These are the activations of a small neural network, seen along a few directions. Each row is one input.
Each table varies a few parts of the input and shows all the possible inputs, shuffled.
Descriptions start from the smaller parts, as in this example, which fits no table here: line(6) and (point or line(9) or (values(3) and ring(5))).
Shared parts are said once, and a part with two or three values counts as separate values.

Other details of the inputs shift rows strongly along two fixed directions, in all tables alike. That doesn't count.

Rows:
R1: -2 -15 15 3 19 62 10 7 8 -16 2 10 -34 -9 9
R2: -22 -12 10 -14 9 -42 9 3 27 -16 -13 -1 55 1 4
R3: 1 15 25 -17 17 -15 20 -13 -16 13 -18 -9 29 -19 0
R4: 12 -29 -20 24 -6 17 -26 9 -9 -9 -6 19 -24 -1 -25
R5: 12 -26 -4 6 -17 47 -1 -8 -11 -2 -32 -5 -38 -15 -28
R6: -8 -8 3 0 7 36 13 12 8 -19 20 14 -22 14 19
R7: -11 -10 -7 2 8 67 13 26 4 -13 16 12 -20 10 10
R8: -3 -24 -25 14 -13 -19 -17 15 7 -4 7 4 -13 13 -9
R9: 14 11 -44 18 -22 0 -28 -6 -14 29 27 -9 -45 -1 20
R10: -11 8 -2 -26 -21 -33 6 -10 9 0 10 -23 7 4 16
R11: 3 -11 -1 2 -8 57 0 -2 -9 8 -35 -2 -12 -25 -9
R12: 10 35 30 13 11 -27 -2 -5 -7 10 6 23 20 4 -7
R13: 2 -22 -22 -5 -9 34 -2 8 -26 31 9 -7 -14 -19 -5
R14: -9 -12 4 1 15 66 19 29 -7 5 28 11 -18 12 0
R15: -8 -23 -19 -1 -6 50 0 -2 -12 8 -23 -9 0 -26 -10
R16: -4 -31 -26 0 -20 19 -10 -10 -13 4 -5 -12 -36 -7 -19
R17: 3 6 14 10 26 56 8 18 -10 15 25 10 -42 2 5
R18: 18 44 -8 -11 -19 -66 -2 -4 -10 29 52 -25 -12 16 29
R19: -7 -25 -3 -3 1 49 20 16 2 -29 9 13 -30 17 -5
R20: 12 15 3 30 -7 13 -24 3 -6 1 0 25 -5 -1 -5
R21: 5 -26 -23 10 -17 24 -9 -13 -16 3 -10 -11 -39 -8 -21
R22: 15 -4 1 5 -7 43 -2 4 -27 32 -11 4 -29 -19 -6
R23: 12 16 -30 9 -30 -31 -24 -12 -4 22 33 -14 -47 8 25
R24: -3 27 15 1 22 -45 0 -6 14 -13 -14 13 48 -2 4
R25: 22 47 -1 26 16 4 -10 2 5 4 42 7 -62 17 37
R26: 10 49 -19 -9 -24 -65 -9 -10 5 16 38 -26 -14 19 35
R27: 3 2 14 -6 2 -20 9 -27 -3 -12 -27 -16 2 -6 -15
R28: 4 33 40 -11 30 -31 33 -15 18 -37 1 -4 -7 14 11
R29: -44 -45 20 -45 8 32 32 -11 7 -21 -53 -17 61 -36 -21
R30: -26 -28 35 -22 24 18 15 6 17 -37 -45 15 72 -10 -20
R31: -6 -17 -30 -6 -26 36 -8 11 -7 17 0 -15 -18 -15 1
R32: -14 -6 -9 -2 4 -24 3 15 22 -3 -5 1 42 0 4
R33: 30 10 -27 37 1 -2 -33 8 -15 37 35 30 -33 5 0
R34: -7 -33 -13 -21 -14 46 11 19 -19 25 -3 -15 2 -24 -15
R35: 15 5 -3 18 12 10 -17 13 -5 19 20 26 0 13 -8
R36: -13 18 5 -31 -18 -61 14 -18 9 -11 6 -27 4 14 1
R37: -7 24 19 -15 9 -53 14 -33 6 -9 -17 -19 31 -7 13
R38: -10 6 25 -7 21 -39 3 -10 15 -24 -23 13 53 -8 -2
R39: 13 19 -14 17 -9 -74 -21 4 13 -6 32 1 -16 46 16
R40: -16 -53 -26 2 -8 67 -7 39 12 0 -10 11 18 0 -15
R41: 10 5 -12 21 4 13 -25 13 2 0 7 22 -1 12 1
R42: -27 -26 38 -34 17 22 31 -21 7 -24 -61 -15 62 -36 -18
R43: -4 12 9 -9 18 -55 15 8 18 9 12 -3 55 7 3
R44: -28 -8 17 -39 -5 -31 29 -17 9 -19 -30 -27 29 -6 -18
R45: 17 62 11 6 8 -74 -3 -34 0 7 5 -17 7 4 32
R46: -12 -6 16 -18 19 -17 21 18 19 0 2 0 64 13 -7
R47: 26 33 -1 26 3 -67 -27 -7 1 -14 22 12 -18 39 9
R48: -8 -2 43 -5 10 -14 14 -6 3 -42 -41 10 45 -5 -33
R49: 14 -11 -37 31 -20 -8 -37 19 8 14 38 14 -35 29 21
R50: 26 13 -29 21 -11 0 -18 -3 -33 43 30 -4 -46 -3 11
R51: 4 36 36 -13 7 -45 15 -34 10 -10 -27 -12 21 -8 14
R52: -3 -40 8 19 -10 69 -16 12 -9 -11 -26 28 1 -22 -28
Each input here is: line(4) and (values(2) or line(5) or line(6)).
Changing only the line(4) part turns R38 into R33. The same change can be made to R29. Which row results?
Answer: R13
Start at R43 and move only the line(5) part, one step at a time. The first step leads to R46. Which rows follow, in order?
Answer: R35, R33, R12
Change only the line(6) part in R36. List by row number the other rows that result.
Answer: R5, R16, R21, R27, R44
Start at R34 and move only the line(4) part, one step at a time. The first step leads to R31. Which rows follow, in order?
Answer: R23, R44
Change only the values(2) part in R17. List by row number the other rows that result.
Answer: R14

Rows:
R53: -7 -18 8 -10 -2 31 10 -3 -6 -5 -25 -4 3 -16 -15
R54: 3 -1 8 11 12 15 -1 8 3 -7 5 17 -4 5 1
R55: 15 27 -3 13 3 -17 -6 -3 -3 10 28 1 -31 14 19
R56: -9 -5 21 -2 19 16 11 6 8 -17 -10 15 22 0 -6
R57: 0 -25 -19 1 -15 20 -11 1 -10 11 -7 -4 -10 -12 -11
R58: -10 3 25 -9 18 -9 15 4 11 -19 -13 8 37 3 -4
R59: -11 5 19 -10 15 -22 11 2 13 -18 -13 5 44 5 -6
R60: -4 14 13 -7 12 -7 12 -3 6 -10 4 -2 2 5 10
R61: 1 -20 -14 2 -12 29 -7 3 -12 10 -5 -2 -14 -12 -12
R62: -8 -28 -10 -6 -6 38 2 12 -5 6 -6 -1 -1 -10 -14
R63: -12 -5 1 -15 -3 -20 10 -2 8 -7 -6 -11 23 1 0
R64: 20 29 -2 15 -1 -20 -8 -15 -7 7 16 -2 -36 7 15
R65: -15 9 20 -23 8 -23 20 -10 7 -9 -20 -12 41 -9 -1
R66: 12 39 7 6 7 -32 0 -13 1 4 16 -4 -14 9 23
R67: 14 9 -19 15 -12 2 -15 3 -6 12 29 1 -42 13 14
R68: 1 -6 2 10 4 16 -5 10 3 -5 3 15 1 6 -4
R69: -12 -49 -12 0 -3 51 -4 22 2 -4 -20 11 16 -10 -25
R70: 1 15 12 -7 5 -19 8 -11 -2 -2 -5 -7 8 -1 3
R71: -5 -38 -13 0 -10 75 -2 13 -11 7 -14 3 -17 -20 -16
R72: 15 17 -10 21 -2 -26 -19 5 2 6 23 11 -14 18 10
R73: 7 20 -9 2 -7 -50 -7 -8 3 10 20 -9 -2 12 15
R74: 15 -20 -39 31 -18 21 -35 17 -5 17 22 15 -37 10 -2
R75: -18 6 19 -25 9 -24 22 -4 12 -16 -13 -11 39 0 0
R76: -12 8 21 -21 4 -26 18 -15 4 -11 -25 -13 32 -10 -7
R77: -3 -13 -13 -4 -13 5 -5 -1 -2 8 -6 -7 2 -9 -2
R78: 14 37 8 7 8 -35 0 -16 -3 3 15 -4 -15 9 18
R79: -7 -12 5 -9 3 23 10 6 -1 0 -6 -2 5 -5 -6
R80: 15 1 -25 16 -23 -13 -25 -10 -10 18 13 -6 -37 0 4
What do these inputs look like to the network?
Answer: line(4) and (values(2) or line(5))
Changing only the line(4) part turns R54 into R58. The same change can be made to R56. Which row results?
Answer: R68
Change only the line(5) part in R60. List by row number the other rows that result.
Answer: R55, R64, R66, R78
Which other rows agree with R74 in the line(4) part? List them by row number.
Answer: R57, R63, R69, R73, R77, R80
Change only the line(5) part in R71. List by row number the other rows that result.
Answer: R53, R67, R70, R79
